Each row below holds a small network's activations on one input, seen along a few directions.
Each table varies a few parts of the input and shows all the possible inputs, shuffled.
A made-up example of a description, with smaller parts first: values(2) and (point or line(9) or (line(4) and ring(8))).
Shared parts are said once, and a part with two or three values counts as separate values.
In the rows, zero is written as 128.

Other details of the inputs vary at random and push rows far along three fixed directions, the same in every table; ignore that.

Rows:
x1: [ 65 137 118 166  50 128 135 191 125 115 141 215 134 114]
x2: [ 71 153 122 138 147 176  50 174 135 203 156 143 111  64]
x3: [138 161 126 125  50 142 141 207 170 134  96 196 160 154]
x4: [ 98 149 112 144  47 143 137 203 118 117 131 200 161 100]
x5: [135  79  49 140 178 180  88  98 100 235 120  51  85 101]
x6: [ 96 129 138 135  59 146 134 212 118 109 155 212 131 147]
x7: [156  63  61 113  87 153 154 151  93 104 117 117  82 147]
x8: [134 198 178 156 182  90 115  97 120 147 154 117 211 112]
x9: [189  86  51 141  92 145 171 139  86 140 112 124 107 183]
x10: [173 199 186 135  84  57 194 139 163  38  97 179 224 172]
x11: [132 168 128 117 147 176  57 194 129 220 165 148 132 122]
x12: [140 176 205 124 174  96 113 124 120 123 172 128 193 141]
x13: [ 61 143 131 147 145 180  54 169 134 214 159 143 114  76]
x14: [169 100 151 113 220 100 131  33 151 130  96  17 130 144]
x15: [135  62  77 113 171 189  83 124 106 205 142  63  58 130]
x16: [110 168 228 114 183 104 100 107 183 125 135 101 175 124]
x17: [133  61  54 126  95 137 146 147 100  97 126 136  52 146]
x18: [215 115 110 131 121  62 212  83  80  25 113 106 161 177]
x19: [102 159 151 107 156 182  46 176 191 221 128 121 114 105]
x20: [ 95 178 217 119 190  82  89 107 191 103 139 119 144 111]
x21: [139  76 149 125 107  72 209  77 142   6  80 101 127 162]
x22: [ 93 166 195 141 168 102 107 108 125 121 161 117 188  87]
x23: [147 168 125 145  53 141 152 198 169 154  96 198 168 179]
x24: [116  57  73 134  83 139 158 133 154 115  81 125  55 160]
x25: [ 93 161 210 132 175  84 103 123 132  94 186 147 150 129]
x26: [ 94 171 123 121  32 158 157 144 104 138 139 235 137 104]
x27: [126 189 177 137 176  91 108 107 120 124 151 116 202  87]
x28: [128  69  70 110 176 184  74 129 108 183 141  73  38 112]
x29: [169 104 137  91 102  90 221  31  71  26 130 137 114 153]
x30: [114  95 115 138 205  87 117  42 107  93 132  51  95  83]
x31: [148  88  82  89  67 165 182  79 134 132  78 141  59 150]
x32: [137  94 152 103 217 104 115  47 158  97 102  26  92 114]
x33: [174 101  24 153  86 138 170 130  87 136  92 120 120 133]
Description of these inputs: values(3) and (point or (values(2) and line(5))).
List by row number the other rows that have the values(3) part in common with x12.
Answer: x6, x7, x9, x11, x15, x17, x18, x25, x28, x29
Which other rows does x5 become when the values(3) part takes its other values? List them by row number.
Answer: x12, x14
Which other rows does x28 become when the values(3) part takes its other values? List them by row number.
Answer: x2, x32

Rows:
x34: [155 118 123 112  85 113 189  93 115  84 106 146 128 156]
x35: [100 116 108 145  79 133 141 164 118 113 130 169 123 124]
x36: [139 134 123 111  74 152 151 152 123 131 127 181 120 156]
x37: [117 143  93 117 128 196  77 146 118 239 146 148  92 108]
x38: [124 175 178 127 172 127  87 133 158 169 145 122 159 127]
x39: [123 176 177 128 171 128  89 131 159 171 143 123 160 125]
x40: [128 172 181 121 174 128  84 141 153 163 152 120 155 131]
x41: [111 102  76 119 120 200  70 191 147 220 129 135  61 127]
x42: [130  94 123 113 163 110 150  42  97  96 134  81  95 110]
x43: [148  80  35 131 122 190 102 158 105 206 120 103  67 134]
x44: [127  99 146 129 193  90 130  60 108  85 139  63 120 111]
x45: [157 106 103 134  76 111 189 128 127  82  89 139 139 162]
x46: [124 104 144 126 188  95 131  55 113  88 129  61 125  99]
x47: [126 173 180 125 172 127  86 136 157 168 147 123 157 128]
x48: [100 130 131 143  88 117 146 152 122  94 130 166 143 118]
x49: [122  78  84 141  86 121 167 130 102  82 114 135 104 133]
x50: [ 98 147 156 138 106 108 137 142 127  89 139 161 158 108]
x51: [ 85 141 123 143  99 152 103 177 132 158 142 171 124 108]
x52: [127  99 147 126 194  90 128  62 108  83 143  63 120 112]
x53: [133 102 121 123 157 117 134  88 138 115 107  83 107 125]
x54: [124 176 165 135 173 125  85 137 132 166 159 126 163 112]
x55: [159 111 113 129  90 107 185 115 129  77  92 126 144 154]
x56: [ 98 144 153 141  97 107 142 147 126  86 136 168 157 113]
x57: [142 140 136 130  90 121 149 163 138 108 121 161 152 158]
x58: [118  69  48 115 112 199 109 132  96 189 135 121  34 117]
x59: [129  34  28 129 135 180 111 124  96 173 116  73  30 122]
x60: [160 122 149 117 189  98 137  58 135 110 110  56 142 130]
x61: [158  60  18 136 134 178 122 116 101 195 100  74  59 131]
x62: [122 130 136 129  82 117 148 165 140  88 122 169 135 146]
x63: [140  88  98 122 117 124 155 104 131  99  93  99 101 132]
x64: [123 178 164 136 173 124  86 133 134 168 157 125 165 112]
x65: [143 140 124 135  97 117 148 165 110 103 137 163 157 143]
x66: [153 126 134 130 104 102 173 116 135  85 101 129 154 151]
x67: [104 141 127 131 102 154 103 179 155 160 129 165 118 129]
x68: [123 179 174 113 168 137  92 115 116 164 171 142 148 112]
x69: [122 131 141 127  90 119 142 165 139  92 125 164 133 145]
x70: [150 132 132 132 175 109 127  82 117 128 126  81 145 115]
x71: [134 114 139 129 109  97 163 121 133  65 113 133 133 145]
x72: [110 168 188 102 167 135  90 112 145 149 161 138 125 115]
x73: [133  81 124 124 177 101 136  76 100  84 137  68 104 119]
x74: [129 159 140 132 154 135  92 148 126 166 153 130 149 120]
x75: [135 149 121 143  89 118 153 153 119 113 122 164 164 133]
x76: [117 132 120 113  67 146 149 143 134 123 120 183 108 135]
x77: [ 98 161 152 131 119 142  97 168 162 159 133 162 135 120]
x78: [130 119 147 120 175 108 124  79 144 112 116  79 121 117]
x79: [104 164 177 126 172 123  85 127 161 153 144 123 141 112]
x80: [137 149 119 140  78 120 156 158 118 107 119 168 167 131]
x81: [154 126 137 132 112  92 177 106 132  76 103 123 155 155]
x82: [151 117 107 136 156 118 136  93 111 132 119  87 130 125]
x83: [117 124 113 130  74 139 143 164 146 116 106 164 123 133]
x84: [137 149 119 141  79 120 157 157 119 106 120 168 166 131]
x85: [132 155 157 119 156 139  92 153 148 166 145 128 142 137]
Changing only one part turns x35 into x39. The same change can be made to x50. Which row results?
Answer: x55
What do these inputs look like to the network?
Answer: line(4) and (values(2) or line(11))
A walk changes only the line(4) part. It starts at x82 and steps to x81. List the rest of the walk in order.
Answer: x77, x51
Which other rows does x42 become when the values(2) part takes its other values? List them by row number.
Answer: x58

Rows:
x86: [148 105 104 110 182 172  99  90 125 200 126  66  87 136]
x87: [143  98  56 143  67 142 180 110 110 134  93 152  91 152]
x88: [140  93 105 140 102  92 180 103  93  57 116 113 136 127]
x89: [108 146 120 144 128 154  86 190 123 175 155 159 123 122]
x90: [139 168 149 123 198 128  82 116 138 171 145  81 150 105]
x91: [173 113 115 121  80 107 194 103 107  58 102 136 132 162]
x92: [136 113  77 153 166 138 116  88 121 186 114  82 104 117]
x93: [149 183 202 134 189  73 119  88 132  89 147  94 199 120]
x94: [135  84  68 139 159 158  98 135 103 173 133  92  75 129]
x95: [126  63  64 131  74 141 159 146 125 101 102 133  78 146]
x96: [126 113 106 124  61 131 166 152 110  93 133 180 118 145]
x97: [126 227 235 104 202 101  87 104 155 138 169 126 190 106]
x98: [136 105 121 134 174 102 128  86 105 103 141  75 127 119]
x99: [ 89 158 142 117 145 180  69 145 132 206 154 151 114  91]
x100: [100 155 184 132  93  86 154 143 144  58 133 169 169 123]
x101: [151  96 115 125  93  98 192 110  94  46 122 147 113 160]
x102: [ 99 131 120 137  81 153 113 207 147 141 132 189 108 141]
x103: [114 144 130 147 128 118 132 113 157 142 111 135 129 129]
x104: [106 153 131 136  54 166 122 221 166 159 118 202 145 155]
x105: [124 101 144 120 189 102 116  73 138 104 133  66 108 119]
x106: [151  91  76 114 133 151 131 122 144 146  92  83  80 134]
x107: [119 137 162 124 155 129 100 132 159 169 125 114 140 141]
x108: [107 111 118 131  70 125 153 156 135  93 114 160 120 129]
x109: [113 136 138 115 160 145  91 117 125 165 160 122 108 114]
x110: [117  70  81 126 125 153 131 108 125 131  96  94  75 116]
x111: [139  99 126 114 134 105 163  67 101  81 129  99 113 122]
x112: [117 174 169 125 150 147  73 156 172 175 135 132 139 120]
x113: [131 122 155 133 189  86 140  57 103  78 132  69 154  99]
x114: [153  89  73 110 134 145 125 117 142 147  88  92  83 129]
x115: [132 166 156 118 127 156 106 156 145 173 146 159 144 132]
x116: [112 116 132 127 164 137  91 136 143 149 136 113  93 129]
x117: [164 107 134 141 113  73 194 101 105  60 107 114 176 163]
x118: [157 151 165 142 107  77 180 130 122  50 126 147 200 147]
x119: [ 98 153 146 122 107 152 115 144 123 146 144 171 134 107]
x120: [105 162 223 124 179  65 138  72 144  49 137 107 181 101]
x121: [125  89  89 110 163 168  97  88 111 187 135  77  63 105]
x122: [139  69  52 141  95 139 151 139  96 118 117 117  93 137]
x123: [ 93 161 147 135 164 151  61 153 133 197 165 126 139  86]
x124: [168 139 146 118 197  77 132  66 118  93 121  70 164 114]
x125: [134 199 179 111  76 100 148 163 140  88 135 215 192 136]
x126: [142  78  74 120 127 157 133 120 100 144 126 114  60 144]
x127: [118 161 118 148  59 161 124 225 137 165 132 201 167 148]
x128: [116 163 154 119 123 160  92 165 143 207 146 164 143 141]
x129: [117 121 109 146  72 124 165 158 105  88 117 170 150 119]
x130: [122 151 148 133  77 140 133 191 165 128 120 182 152 146]
What do these inputs look like to the network?
Answer: values(3) and (point or line(6) or (values(2) and line(4)))
Changing only the values(3) part turns x111 into x88. The same change can be made to x101. Which row results?
Answer: x94
Changing only the values(3) part turns x93 into x112. The same change can be made to x123. Which row results?
Answer: x108

Rows:
x131: [138 182 174 127  96 103 151 148 137  96 133 186 183 140]
x132: [123 114 135 119 186 133 102  78 122 150 139  85 102 110]
x133: [142 145 159 124 133  96 151  98 125  94 132 129 160 140]
x134: [121 159 175 138  88  81 171 148 160  59 112 171 172 156]
x135: [149 112  74 133  75 155 145 178 122 140 110 158 114 152]
x136: [121 158 174 124 155 112 122 105 130 122 147 125 152 124]
x137: [150  64  61 135  85 143 166 135 102 111 104 119  89 152]
x138: [154  94 102 127 146 109 156  82 112 110 107  78 124 134]
x139: [127 170 178 132 127 101 124 150 138 110 149 161 183 136]
x140: [148  73 105 126 159 105 156  72  99  78 116  69 101 134]
x141: [115 157 192 105 178 125  91 114 163 140 139 106 142 114]
x142: [159 116 112 126 171 123 127  82 122 137 110  69 122 122]
x143: [110 133 141 133 161 132 105 115 127 147 136 111 127 104]
x144: [118 115  83 143  59 157 142 175 122 138 115 165 121 137]
x145: [107 115 102 125 150 164  80 149 128 184 144 116  83 107]
x146: [113 102  78 138  67 150 143 167 120 127 116 165 103 120]
x147: [ 79 166 132 121 139 189  43 180 149 234 165 162  99  93]
What do these inputs look like to the network?
Answer: values(2) or (values(3) and line(5))
Which other rows does x146 become when the values(3) part takes its other values? List them by row number.
Answer: x145, x147
Which other rows does x142 become when the line(5) part takes its other values? List them by row number.
Answer: x138, x143, x144, x146

Rows:
x148: [102 170 203 122 129  93 131 133 145  79 153 164 169 124]
x149: [123 111 107 129  58 133 163 156 117  98 122 181 116 147]
x150: [129 109  99 127  59 136 169 155 112 100 118 178 112 149]
x151: [139 137 150 123 181 121 103 105 145 153 131  84 135 129]
x152: [138  88 138 113 195  97 132  48 125  84 122  49  93 119]
x153: [110 158 143 141 123 129 111 161 123 144 150 160 154 116]
x154: [142 173 152 120 121 133 119 148 135 148 136 153 164 135]
x155: [139 142 150 142  80  65 201 122  99  19 127 170 187 143]
x156: [146 157 160 118 186 117 105  96 138 152 138  94 148 129]
x157: [115 122 123 135 174 138  87 122 127 169 144  91 116 105]
x158: [115 139  95 130 102 183  98 164 162 216 103 146 108 120]
x159: [121 100 106 120 119 134 148  86 131 122 102 111  94 117]
x160: [128 159 130 131 111 153 106 177 145 179 132 164 141 140]
x161: [127 129 148 139 132  76 174  71 122  58 108 108 162 112]
x162: [120 123 100 127 115 179  87 187 156 199 117 139 101 133]
x163: [145 139 149 123 182 123 103  99 140 156 133  89 135 131]
x164: [128  70  69 119 123 166 122 121 118 159 116 100  58 131]
x165: [ 83 211 224 139 171  98  71 159 160 128 173 156 195  93]
x166: [111 156 184 134 184  92 107 107 135 106 154 104 167 106]
x167: [144 101 104 116 127 137 147  95 106 119 126 113  98 132]
x168: [139 115  83 137  59 136 165 160  95 107 119 169 133 135]
x169: [121 104 102 130  60 140 163 158 117 100 118 174 106 149]
x170: [176  75  63 115 186 162 116  70 113 187 106  36  69 134]
x171: [156 127 166 127 147  64 171  86 140  39 108  96 162 147]
x172: [133 115 114 146  75  99 178 141 104  65 121 161 150 141]
x173: [136  92  43 142  57 171 149 176  98 152 114 161  96 135]
x174: [159 109 126 129 140 104 159  95 125  93 108  95 132 153]
x175: [117 133 120 118 121 153 111 138 124 160 142 148 106 124]
x176: [ 99 147 148 139 125 129 103 169 138 132 142 152 147 112]
x177: [ 85 178 157 141 158 162  50 179 145 210 168 150 142  98]
x178: [ 96 146 162 121 120 135 105 159 147 129 143 162 128 119]
x179: [156  90 109 119 186 125 124  78 134 138 109  49 101 136]
x180: [146 101  99 110 119 140 147 100 102 122 123 116  97 130]
What do these inputs look like to the network?
Answer: values(3) and (point or line(10))
Changing only the values(3) part turns x156 into x175. The same change can be made to x154. Which row results?
Answer: x180
Which other rows does x172 become when the line(10) part takes its other values? List them by row number.
Answer: x153, x155, x157, x165, x166, x168, x173, x176, x177
Which other rows does x164 become when the values(3) part takes its other values? List them by row number.
Answer: x151, x157
